These are the activations of a small neural network, seen along a few directions. Each row is one input.
In each table, some parts of the input vary, and every possible input appears once, in random order.
A made-up example of a description, with smaller parts first: values(3) and (point or line(9) or (ring(5) and line(6))).
Shared parts are said once, and a part with two or three values counts as separate values.

A family of inputs:
r1: [ -41    7  -88  -71   37   23  -13   -6    2  -58 -100   31]
r2: [  7 -61 -29 -73  26 -77  32  42  28 -36  -7  26]
r3: [ 33 -56  32 -10 -18 -86  24   8   9  19  55  -4]
r4: [  7  66  36  84  -8  57 -29 -43  -8  25  -4 -40]
r5: [ 40 -20  74  65 -62 -16  -5   2 -22  75  91 -34]
r6: [ 44   8  48  81 -50 -24 -58 -81  -5  63  33 -41]
r7: [-57  46  21 -13  57  89  55  59  -8 -25  11  42]
r8: [-56 -20 -55 -84  42  14  39  84  -5 -39 -37  40]
r9: [  6 -49 -61 -57 -10 -58 -32 -25  27 -43 -68   3]
r10: [ 16  64  78  76   2  49  27  23 -19  34  67 -18]
r11: [ 50 -43 -21   3 -54 -65 -49 -59  11  16  -4 -24]
r12: [-49  58 -36  -1  39  95   9  -3  -9 -30 -38  20]
What do these inputs look like to the network? -> values(2) and ring(6)
Which other rows does r2 become when the ring(6) part takes its other values? List them by row number. -> r3, r5, r7, r8, r10
Which other rows does r7 become when the values(2) part takes its other values? List them by row number. -> r12

A family of inputs:
r13: [ 19 -15 -11  -3  -3 -46 -25 -30  19  -9 -22  -7]
r14: [ -46  -10 -116  -98   52   12   20   36    4  -85  -84   38]
r15: [ 27   3  29  54 -42  -1 -37 -37  -1  50  27 -29]
r16: [  2  35  28  46 -19  52 -17 -24 -16  25  10 -11]
r17: [ 17 -29  13 -20  -7 -52  13  -3   8   4  11   0]
r18: [-19  27  24   2  26  35  23  26   3  -2  18  14]
r19: [-17  48   5  18  22  38   5  -1   6 -11 -13  -2]
r20: [ -2  10  39  33 -16  32   1   9 -17  26  44  -1]
r21: [ -9   1  19 -21  15  -5  27  21   8  -6  -1  10]
r22: [ -2  18  -1   3  16   6  -5  -6  11 -16 -29  -1]
r23: [ 27 -30  24  20 -27 -42  -9 -10   0  27  39 -15]
r24: [ -48  -30  -96 -111   50    8   47   66   -8  -75  -56   54]
r25: [ 30 -10   6  33 -32 -30 -32 -42   0  24   3 -27]
r26: [ 22 -18  38  45 -36  -8 -11  -6 -15  48  53 -23]
Changing only one part turns r19 into r18. The same change can be made to r25. Which row results? -> r23
What do these inputs look like to the network? -> values(2) and (point or ring(6))
Which other rows does r24 become when the values(2) part takes its other values? List them by row number. -> r14
